A small network was shown many inputs. Here are its activations along a few directions, one row for each input.
Each table varies a few parts of the input and shows all the possible inputs, shuffled.
A made-up example of a description, with smaller parts first: one of 6 places along a line, together with either a single point or one of 9 places along a line or (one of 2 separate values, together with one of 5 places around a ring).
Shared parts are said once, and a part with two or three values counts as separate values.

Rows:
row 1: 144	-397	-264	102	547	14	80	-54	239	102	-132
row 2: 508	-270	-350	34	-107	415	-44	59	105	50	-135
row 3: -550	193	338	-34	286	-160	349	-304	-251	248	-196
row 4: 248	-295	-492	44	208	287	20	-57	222	68	-170
row 5: -27	431	496	-248	-339	-223	1	-31	461	-138	436
row 6: 363	-126	432	-286	276	-344	-77	361	9	-25	-34
row 7: 318	-240	-177	-3	-227	347	-477	402	-456	-224	-123
row 8: 449	-237	-521	165	-232	331	-466	132	-302	-154	-393
row 9: 402	339	266	-98	-214	-85	-2	232	-175	34	418
row 10: -430	214	219	-131	-377	-254	72	-155	479	65	358
row 11: -339	29	122	105	-130	-262	562	-2	-348	-156	-469
row 12: -292	-222	-79	-335	246	-195	-383	455	-163	-142	-349
row 13: 185	-191	-561	140	210	282	-369	56	-86	-168	-377
row 14: 507	-94	213	-45	-42	-134	-54	474	-49	-11	70
row 15: 399	145	52	-34	-258	346	-53	96	-233	24	455
row 16: 477	-267	-5	-7	-190	352	-63	277	-113	43	118
row 17: 15	-454	-470	141	457	3	-316	2	-103	0	-398
row 18: 27	-201	76	-351	290	-407	29	295	131	144	-150
row 19: -810	224	402	303	-87	-163	320	-583	287	-24	-38
row 20: -187	-408	-205	-11	433	-148	-373	266	-225	9	-251
row 21: 144	517	296	80	-597	75	53	78	446	-20	566
row 22: -406	152	50	164	-49	-44	56	-247	495	10	466
row 23: -555	6	-36	171	274	-263	-104	155	-380	341	-874
row 24: 218	237	-204	334	-522	575	11	-237	464	-41	428
row 25: 35	-109	-245	-48	406	64	107	-490	51	166	149
row 26: -141	17	-147	227	9	82	56	-626	596	187	263
row 27: -130	-68	-53	-178	331	-157	1	-223	-53	196	259
row 28: -562	331	446	193	-474	-104	616	-568	35	-440	-46
row 29: 466	90	-353	61	-180	351	-49	-214	-75	119	225
row 30: -490	-147	188	53	291	-275	391	37	-70	471	-613
row 31: -203	110	137	-449	53	-253	63	-61	-34	94	234
row 32: -392	174	-108	190	-77	-353	216	272	-657	-253	-611
row 33: 146	262	156	143	-729	482	46	-10	310	27	551
row 34: 186	-125	265	-258	194	-261	-446	522	-281	-278	-256
row 35: 192	272	412	-441	23	-280	-70	47	-72	-89	280
row 36: -367	329	298	-62	-133	-200	608	-328	-472	-317	-114
row 37: 177	83	-366	87	209	389	51	-307	-9	87	223
row 38: 349	-92	18	29	-126	-166	-501	566	-398	-251	-125
row 39: -107	171	-217	334	-199	555	120	-448	542	48	412
row 40: 35	-380	-32	-79	544	-217	19	160	133	198	-57
Describe the family of inputs behind these rows. -> one of 4 places along a line, together with either one of 2 separate values or one of 8 places around a ring
The inputs of row 38 and row 9 match in every part but the place on the line of 4. If row 12 is changed in the same way as row 38 into row 9, which row does it become? -> row 31
Change only the choice among 2 separate values in row 3. List by row number the other rows that result. -> row 36
Which other rows agree with row 10 in the place on the line of 4? List them by row number. -> row 5, row 19, row 21, row 22, row 24, row 26, row 28, row 33, row 39
Change only the choice among 2 separate values in row 32. List by row number the other rows that result. -> row 23
Which other rows agree with row 16 in the place on the line of 4? List them by row number. -> row 1, row 2, row 4, row 6, row 11, row 14, row 18, row 30, row 40

Rows:
row 41: -10	-261	16	-228	470	-362	-210	511	-516	8	-522
row 42: 51	413	253	42	-639	113	152	-211	417	11	641
row 43: -461	459	443	5	-356	-114	366	-370	301	-74	396
row 44: 9	261	17	185	-374	375	241	-543	400	156	610
row 45: -146	530	446	-28	-572	-9	238	-268	332	-6	527
row 46: -114	-370	-96	-96	519	-320	-95	359	-407	88	-661
row 47: -553	385	359	80	-333	-104	499	-515	292	-38	285
row 48: -407	393	134	178	-255	-34	478	-609	330	24	280
row 49: -50	-445	-224	22	560	-220	-137	299	-385	62	-727
row 50: 572	-419	-335	-33	295	146	-467	473	-298	-124	-307
row 51: 72	-474	-454	25	513	3	-366	244	-237	47	-534
row 52: -255	276	-36	113	-228	219	290	-680	510	84	435
row 53: 467	-366	-189	-153	165	-15	-444	608	-479	-167	-315
row 54: 152	300	134	85	-489	338	222	-346	523	7	679
row 55: 323	-260	0	-255	306	-237	-334	628	-533	-96	-403
row 56: 348	-422	-469	57	417	220	-434	420	-248	18	-386
Describe the family of inputs behind these rows. -> one of 2 separate values, together with one of 8 places around a ring
The inputs of row 45 and row 55 match in every part but the choice among 2 separate values. If row 48 is changed in the same way as row 45 into row 55, which row does it become? -> row 49

Rows:
row 57: 191	-16	-227	67	-87	325	-97	-164	183	-4	264
row 58: 65	-474	-127	-208	647	-384	-268	600	-694	-17	-768
row 59: -432	270	498	-148	-99	-371	319	-89	57	-30	113
row 60: -248	-103	-235	192	321	8	62	-258	133	149	-256
row 61: -341	137	129	52	-45	-99	176	-208	22	-67	-147
row 62: -341	-45	-162	135	163	35	146	-237	2	166	-128
row 63: 124	334	347	-135	-428	-43	81	11	147	-34	512
row 64: 260	-211	-394	115	95	360	-101	-163	273	99	155
row 65: -355	201	232	-3	-123	-267	223	-145	44	-45	-85
row 66: 560	-420	-232	-134	197	44	-486	782	-417	-87	-321
row 67: 258	134	15	66	-261	269	-36	-89	144	-92	284
row 68: 260	193	156	1	-380	123	-19	-41	106	-39	377
Describe the family of inputs behind these rows. -> one of 2 separate values, together with either a single point or one of 5 places along a line
The inputs of row 57 and row 62 match in every part but the choice among 2 separate values. If row 68 is changed in the same way as row 57 into row 62, which row does it become? -> row 65

Rows:
row 69: -440	-112	-145	155	360	-256	-41	80	-425	-221	-657
row 70: -500	437	180	294	-295	-22	541	-388	43	79	-118
row 71: 460	206	-253	324	-794	656	-323	-19	432	-194	590
row 72: -196	-485	-348	25	491	10	-30	48	14	75	-523
row 73: -52	319	537	-236	-193	4	154	-50	242	-73	575
row 74: -99	37	8	-261	81	-376	-42	481	-509	-194	-439
row 75: 308	-408	-103	-139	574	-103	-352	194	110	157	-240
row 76: -186	266	515	16	-465	-210	465	-133	32	-182	171
row 77: -396	137	-138	225	-39	120	371	-634	304	351	338
row 78: 178	-138	227	-304	248	-271	-394	522	-238	176	-137
row 79: -23	165	10	-123	-42	-54	37	-486	530	92	606
row 80: 947	-425	-489	24	74	503	-388	382	-536	-64	-166
Describe the family of inputs behind these rows. -> one of 2 separate values, together with either a single point or one of 5 places around a ring
The inputs of row 73 and row 78 match in every part but the choice among 2 separate values. If row 76 is changed in the same way as row 73 into row 78, which row does it become? -> row 74

Rows:
row 81: 205	-38	-311	180	-45	295	88	-188	155	119	121
row 82: 163	130	118	-120	-108	77	37	-257	320	77	510
row 83: -175	142	204	1	-140	-186	144	-41	-197	-182	-87
row 84: -491	201	186	2	82	-235	294	-292	235	45	113
row 85: -267	230	351	-71	-43	-195	351	-123	52	96	157
row 86: -11	-477	-258	-28	787	-216	-347	299	-222	73	-601
row 87: 321	3	-190	84	-160	325	-119	-184	74	-12	249
row 88: 365	-479	-228	-263	525	-162	-377	610	-548	-1	-484
row 89: 146	-515	-181	-101	641	-243	-308	477	-361	142	-502
row 90: -262	56	-1	-5	28	10	43	-375	438	196	371
row 91: 23	66	-77	161	-202	228	-38	-4	-212	-198	-60
row 92: 171	79	-99	110	-332	261	-176	285	-182	-235	9
row 93: -550	61	89	74	34	-190	303	-233	54	-63	-301
row 94: -73	12	-160	188	-76	163	147	-105	-146	-1	-201
row 95: 3	277	414	-148	-292	-176	11	113	106	-28	221
row 96: 442	24	-142	112	-278	371	-223	109	141	-83	291
row 97: 32	51	65	-1	-49	69	153	-261	350	174	399
row 98: 307	120	159	-82	-232	107	-78	-43	356	13	511
row 99: 432	-510	-202	-276	460	-170	-524	815	-423	-89	-452
row 100: -70	-72	-336	223	15	302	22	-311	279	94	79
row 101: -315	-11	-170	221	-28	147	100	-233	-6	17	-293
row 102: -100	265	354	-147	-153	-207	181	-113	31	-4	282
row 103: -5	237	229	-97	-345	-191	-39	203	-148	-162	-119
row 104: -295	146	189	-16	-89	-181	356	-149	-147	12	-215
The inputs of row 96 and row 81 match in every part but one. If row 92 is changed in the same way as row 96 into row 81, which row does it become? -> row 94
Describe the family of inputs behind these rows. -> one of 4 places along a line, together with either a single point or one of 5 places around a ring
Which other rows agree with row 91 in the place on the line of 4? List them by row number. -> row 82, row 83, row 87, row 88, row 102
A walk changes only the place on the ring of 5. It starts at row 84 and steps to row 90. List the rest of the walk in order. -> row 100, row 101, row 93
